A small network was shown many inputs. Here are its activations along a few directions, one row for each input.
Each table varies a few parts of the input and shows all the possible inputs, shuffled.
Descriptions start from the smaller parts, as in this example, which fits no table here: one of 8 places around a ring, together with either a single point or one of 9 places along a line or (one of 2 separate values, together with one of 6 places along a line).
Shared parts are said once, and a part with two or three values counts as separate values.

Other details of the inputs vary at random and push rows far along two fixed directions, the same in every table; ignore that.

Table:
row 1: [ 8.8 15.8 -5.9  5.7 11.1  2.8 -4.4 -4.0  5.6 -0.4 -2.7]
row 2: [ 10.6  30.2  -7.5   2.1  19.4   7.1 -14.2  -2.4  11.7   8.7  -0.6]
row 3: [  6.6  -5.3 -23.7  -0.1  -3.4  -9.2 -32.7   9.8  83.8  67.8  18.6]
row 4: [  0.4  22.6  -4.2 -14.2   6.0   0.5 -22.7  -0.1   7.6  -3.5   2.0]
row 5: [ -3.9  -7.5 -13.5   2.3   6.8 -11.9  -6.5   6.0  41.2  43.5  10.7]
row 6: [ -5.6  -0.5  14.5  -8.9 -10.4  -2.0  -0.7  -4.1 -27.1 -23.1  -5.7]
row 7: [ -6.0 -25.0   9.7   0.0 -26.6   9.0  16.0   2.6 -18.1 -20.6  -5.9]
row 8: [ -5.4  -0.6   9.5  -6.2   8.5  -5.0   5.5  -4.8 -26.5 -18.3  -0.2]
row 9: [ -0.3   9.7  -7.9  -7.2  18.1  -1.1 -11.2  -0.9   7.7   0.7   7.5]
row 10: [  8.1 -56.2   8.0  23.9 -28.1   2.9  36.2   6.7   6.2  -5.4  -0.6]
row 11: [  8.4 -29.0   8.9  15.7 -11.9  -3.1  17.7   0.2   4.7  -2.3   1.8]
row 12: [ -9.9   7.2   5.6  -5.9   6.0   4.1  12.3  -5.3 -45.9 -31.2  -9.3]
row 13: [  0.8  62.2  -7.4  -1.9  25.7 -19.5 -20.6  -8.2 -10.2  12.5  -9.4]
row 14: [ -4.6 -68.5   7.5  15.5 -28.0  16.3  38.8  11.8   0.4  -1.6   5.5]
row 15: [ -8.0  44.7   6.4 -20.6   6.6   9.2 -13.6  -7.3 -41.1 -26.8 -11.7]
Description of these inputs: one of 3 separate values, together with either a single point or one of 4 places along a line.
The inputs of row 3 and row 5 match in every part but the choice among 3 separate values. If row 6 is changed in the same way as row 3 into row 5, which row does it become?
> row 8
Change only the choice among 3 separate values in row 12. List by row number the other rows that result.
> row 1, row 7
Change only the choice among 3 separate values in row 14. List by row number the other rows that result.
> row 2, row 15

Table:
row 16: [ -6.0 -43.5  -3.9  13.1 -14.6  -5.2  31.4  11.7  23.0  11.6  10.7]
row 17: [-23.7 -31.1  18.3  11.5 -26.8  -9.2  52.3  -0.3 -79.4 -43.0 -18.6]
row 18: [-19.3  46.6  -7.0 -31.6   8.0  -8.0 -21.3  -7.5 -30.9  -6.5 -12.2]
row 19: [ 12.6   7.2 -12.4  12.3   7.5 -17.6 -20.5   4.6  50.7  31.2  12.7]
row 20: [  0.5 -50.7   7.4   8.2 -45.9  -6.7   9.7  10.9  27.7  16.7  -2.2]
row 21: [ -9.7  36.3 -11.6 -17.7  15.4  10.1 -15.9   0.6 -20.7 -25.8  -9.3]
row 22: [  1.7  -5.7 -13.9  -7.0  27.0  -2.2 -17.9   0.9  38.4  21.1  19.0]
row 23: [ -7.0 -53.0  15.5  10.0 -47.9   9.7  28.7   7.9  -0.2  16.8  -9.3]
row 24: [-12.3  30.7  -7.3 -15.5  13.0 -15.2  -7.2  -7.2 -24.5   1.4  -7.5]
row 25: [  0.3 -40.2   6.3  16.9 -24.2   0.8  23.7   7.5  20.1  32.7  -1.0]
row 26: [ -6.7 -45.5   3.0  -3.2 -23.4  14.1   9.0  14.1  17.3  -2.5  16.9]
row 27: [ 16.5  10.0 -10.9   7.2  11.6 -15.3 -14.0   4.8  55.0  27.1  13.3]
row 28: [-13.1 -17.0  -0.8   0.0 -13.1  10.3  30.7   2.6 -44.4 -40.6 -18.7]
row 29: [ 11.5  28.5  -8.9  -4.7  13.9 -21.7 -27.3   0.0  24.2  24.1   1.1]
row 30: [ 11.4 -47.9   8.8  12.5 -14.1  -2.4  15.1  -2.1  22.1   1.9  10.5]
row 31: [  9.6  62.9  -7.0 -10.2  36.4  -9.0 -28.2 -18.9 -18.7 -21.5  -9.3]
row 32: [  3.3  62.1  -5.7 -11.3  22.0  -0.6 -17.9 -14.3 -38.9 -41.3 -22.7]
row 33: [-13.3  24.9   8.3 -27.6  27.8  -0.7 -17.1  -6.3 -29.9 -21.9  -0.2]
row 34: [  2.8  48.5  10.5 -13.6  36.3   1.8 -12.8 -15.8 -42.4 -17.9  -6.8]
row 35: [ -3.7   5.7 -23.8   3.2  12.8 -12.5 -18.8   2.4  35.9  36.2  14.5]
row 36: [-11.4 -12.1  32.6  13.2 -20.4   1.0  57.7  -2.0 -77.4 -39.9 -24.2]
row 37: [  6.4 -42.4   9.5   4.4 -30.8  11.3   4.9   3.0  26.6  -3.8  17.3]
row 38: [  5.3  11.6 -12.5  12.1  10.9  -2.8 -18.2   0.9  43.3  48.3   7.8]
row 39: [  8.8 -43.8  -1.3  18.3 -25.3  21.4  33.4   8.7   3.9  -1.5  -4.0]
row 40: [  6.5  22.1   3.4 -13.0  27.6  11.0 -32.6  -1.0  19.4  17.5  16.5]
row 41: [  1.1  44.9  -0.6 -11.6   7.1   5.9 -20.3  -7.7 -18.2 -32.5 -11.7]
row 42: [ 13.6   7.7 -13.9   9.7   6.4 -18.6 -23.2   3.8  45.3  33.0  10.0]
row 43: [ -9.8 -25.5  39.2  -4.4 -21.4  -0.2  30.1 -12.3 -74.1 -60.5 -15.4]
row 44: [  3.8  32.7  -8.3   8.2  21.8  -3.4 -17.7  -0.8  27.8  35.4   5.2]
row 45: [ -1.6  65.4   7.3 -22.2  23.6  14.4 -31.1  -7.1 -37.4 -21.3   1.6]
row 46: [ 18.0   4.4 -16.6   7.1  21.5   9.7 -13.0   0.5  42.0  31.1  10.7]
row 47: [  4.0 -42.3   5.2  12.6 -34.4  25.2  26.4  11.1  -3.6  -9.1  -0.4]
row 48: [ -0.1 -51.5  -9.2  13.1  -8.3   4.6  21.8   7.3  18.1   3.6   5.8]
The inputs of row 37 and row 45 match in every part but one. If row 19 is changed in the same way as row 37 into row 45, which row does it become?
> row 44
What do these inputs look like to the network?
> one of 3 separate values, together with either a single point or one of 4 places along a line or one of 6 places around a ring
Start at row 22 and move only the place on the ring of 6, one step at a time. The first step leads to row 48. Which rows follow, in order?
> row 28, row 21, row 26, row 33
Change only the place on the line of 4 in row 38. List by row number the other rows that result.
> row 25, row 36, row 44

Table:
row 49: [  2.5 -59.5  -6.8  21.8  -9.4 -11.2  25.2   8.9  42.2  34.2  11.2]
row 50: [  9.5  -7.4  -8.8 -13.1   0.4  15.7 -32.2   4.7  48.4   7.4  19.2]
row 51: [ 10.0  87.0  -9.3   7.1  36.2 -32.6 -23.7 -14.1 -11.8  20.9 -19.3]
row 52: [ 19.1 -14.7  -7.3  -1.9  11.6  22.2 -13.7   2.7  47.6   0.9  21.3]
row 53: [-19.3 -25.1  14.7 -12.9 -39.8   6.4  18.3   3.9 -38.2 -24.1 -13.8]
row 54: [  0.6 -28.2  14.1  15.1   0.0  11.3  36.5  -0.3 -43.2 -41.6  -5.8]
row 55: [-12.3 -24.1  13.2  12.8  -9.6  -9.5  40.7  -4.0 -48.8 -19.0 -14.9]
row 56: [-21.0 -23.9  17.7  -9.9 -36.0   1.9  17.1   3.9 -38.6 -26.5  -9.7]
row 57: [  1.1  70.3  -8.3 -33.5  28.2  13.7 -55.3 -11.4  -8.2 -21.6   2.4]
row 58: [  0.7  -9.9  13.4  32.2 -27.9 -21.2  47.0  -2.0 -43.9  -0.8 -30.2]
row 59: [ 17.7  -4.5 -21.0  10.5  26.0  12.0  -9.2   4.8  56.5  21.9  22.2]
row 60: [ -5.5 -17.7  -8.9  -0.8 -12.4  -9.9  -8.9   9.6  39.7  50.9   9.7]
row 61: [  3.6  74.8   3.0 -26.5  42.5  18.2 -32.0 -15.6 -42.7 -46.0  -7.4]
row 62: [ -6.8 -17.0  -5.6  -0.9  -9.7 -17.1  -9.9   8.9  41.0  43.6  15.1]
What do these inputs look like to the network?
> one of 2 separate values, together with either a single point or one of 6 places around a ring
The inputs of row 56 and row 53 match in every part but the choice among 2 separate values. If row 51 is changed in the same way as row 56 into row 53, which row does it become?
> row 58
Change only the choice among 2 separate values in row 49. List by row number the other rows that result.
> row 55
